Here are a small network's activations along a few directions, averaged over the inputs that share one value of a field.
Related values have similar rows: they may be neighbours, one step apart, or belong to one group.

Other fields shift rows strongly along one fixed direction, in all tables alike. That doesn't count.

Values of N:
n8: [ -5.6  -7.1   1.6 -10.6 -14.9  17.9   6.7 -11.5  13.7   1.7]
n13: [ 19.0   6.3   5.0  -2.7  -8.2  -1.9   3.5   1.4 -11.2  -8.3]
n1: [-26.0  -8.3 -19.3  20.3  19.3   3.9  -1.0  12.4  29.7   8.8]
n16: [  4.7   6.3   6.6  -7.1   4.5 -18.4  -8.1  -0.5 -24.7  -2.5]
n3: [ 25.3  -7.5  22.4  -9.9 -18.5  19.0   3.7  -9.7 -27.0   0.7]
n9: [ 30.7  -7.2  33.4  18.2  32.5  -0.8  -1.3   4.1 -89.6  21.3]
n11: [ 10.6 -12.8  17.4  -5.7   2.1   8.0   7.6 -10.2 -34.8  14.6]
n7: [-26.6   4.9 -22.5 -11.3 -26.9   9.7   1.7  -9.7  63.1  -8.2]
n2: [-23.6  -5.0 -20.1   7.2   9.0   7.9   6.8   4.5  49.0   3.3]
n20: [ 9.1 -1.7 -0.2 10.4 10.8  9.1  8.5  7.9 -5.6  0.4]
n4: [ 5.1 -4.9 -8.8  4.2 -3.4 17.1  9.0  2.7 17.8 -8.1]
n17: [ 14.2   8.6  13.8 -21.2 -23.3  -0.9  -6.8 -12.7 -17.2   2.0]
n10: [ 11.8   7.2  -0.9  -8.1 -27.6   8.0  -0.1  -4.1  19.5 -12.2]
n18: [ -1.1  11.1 -14.4   7.0   2.2  -3.9   2.3  14.6  28.8 -15.5]
n6: [ 20.1   2.8  16.7 -14.5  -7.0 -12.8  -6.4 -11.0 -50.1   0.6]
n15: [ 15.7 -11.3  39.7   0.7  25.3 -23.7 -12.2  -3.9 -96.3  28.1]
n19: [-16.5  -4.7  -6.4  -3.1   6.9 -10.5  -4.3  -4.6  10.0   4.4]
n14: [-24.2  15.9 -34.6  21.2  11.3  -6.3  -0.5  24.2  68.2 -21.0]
n12: [-31.2   9.0 -28.9  16.0  11.3 -15.1  -8.5  18.2  48.4 -15.7]
n5: [-11.8  -1.5  -0.6 -11.0  -5.3  -6.4  -0.7 -12.1   8.4   5.6]
A value of N combines one of 5 hidden first parts with one of 4 second parts; all combinations occur once.
Changing only the second part turns n17 into n12. n3 has the same second part as n17; what does that change turn n3 into?
Answer: n9
Changing only the second part turns n18 into n14. n2 has the same second part as n18; what does that change turn n2 into?
Answer: n1
Changing only the second part turns n13 into n10. n11 has the same second part as n13; what does that change turn n11 into?
Answer: n8

Values of M:
m7: [-12.9   3.8 -18.5  11.4  15.7  -4.4   3.4  11.2  26.3  -2.8]
m3: [-45.1   0.8 -43.1  24.6  16.7   2.4   1.1  21.3  86.0  -8.6]
m5: [ 13.7   1.0  17.0  -6.2  -7.2  -2.7  -3.9  -5.9 -26.6   2.4]
m4: [ 42.7  -9.4  44.9 -17.7 -13.0  12.0   3.3 -21.2 -84.3  16.4]
m1: [-12.3   3.0 -13.8   4.1   2.4  -3.4  -2.1   6.5  20.9  -6.6]
m6: [  8.8   0.9   8.7  -1.9   0.2  -5.7  -3.4  -0.1 -20.8  -0.8]
m2: [  5.0   0.0   4.7 -14.3 -14.8   1.8   1.6 -11.7  -1.6   0.0]
The values of M form a line.
Which values are neighbours of m6? Give them in the order they are listed.
Answer: m5, m1
Which values are neighbours of m3? Give them in the order they are listed.
Answer: m7

Values of S:
s10: [-29.6  -4.4 -23.9   4.7   0.7   1.1  -2.2   3.2  54.8  -3.7]
s19: [ 32.2  -8.0  39.0 -11.4  -4.8  11.0   3.9 -18.0 -71.0  20.9]
s16: [-22.6  -2.1 -14.9  -0.5  -8.2   3.6  -2.4  -3.2  38.8  -0.5]
s1: [ 13.3   7.5  12.5   6.7  14.3  -9.5  -4.8   5.0 -36.8   6.7]
s7: [-12.4  -6.4 -11.2   5.6   3.2  12.2   4.6   5.0  28.5  -2.7]
s18: [-16.2   4.4 -17.6  -8.0 -16.7   9.2   3.5  -8.9  42.6  -1.9]
s14: [-22.8  -4.9 -25.9  10.5  11.6   6.4  10.4   8.8  46.2  -6.8]
s8: [ 27.7  -3.3  41.1 -13.4   1.3 -16.1  -9.5 -10.9 -91.5  14.2]
s9: [ 0.5 -6.1  5.5  1.1 -3.2 14.0  4.0 -2.3  2.0  4.2]
s17: [ 13.2  -1.5   4.4   7.7  17.1   1.1   2.6   7.6 -31.7   5.6]
s12: [ -6.3   9.7 -10.0   8.8   0.0  -4.1  -4.4   8.7  20.4 -10.1]
s2: [ 7.0 -1.2  0.5  5.3 -5.5  8.0  2.0  3.8  6.4 -4.0]
s3: [ 13.7   1.9  14.1 -19.7 -11.9  -6.7  -1.5 -12.2 -34.9   1.6]
s20: [  8.8   6.7  -2.7 -11.6 -12.4  -4.3   0.7  -3.6   7.4 -14.7]
s15: [-22.7  -4.8 -20.9   7.0  13.0  -5.8   2.4   4.9  34.9  -1.2]
s4: [  0.0   1.5  10.4  -1.5   4.3 -14.6  -9.6   0.5 -23.0   5.9]
s5: [ 12.3   6.4   8.9  -3.2  -3.9  -7.2  -4.8  -0.4 -19.7  -7.9]
s11: [ 11.0  -2.2   5.8   9.0   2.4   6.0   0.8   5.4 -15.5   0.1]
s13: [-24.5   7.9 -22.1  10.2  11.0 -11.3  -1.5  11.4  43.9  -3.1]
s6: [ 17.3  -1.1   6.9  -7.2 -12.1   6.9   5.8  -5.0  -1.7  -2.5]
A value of S combines one of 5 hidden first parts with one of 4 second parts; all combinations occur once.
Changing only the second part turns s14 into s7. s15 has the same second part as s14; what does that change turn s15 into?
Answer: s10
Changing only the second part turns s2 into s6. s8 has the same second part as s2; what does that change turn s8 into?
Answer: s3
Changing only the second part turns s19 into s9. s20 has the same second part as s19; what does that change turn s20 into?
Answer: s5
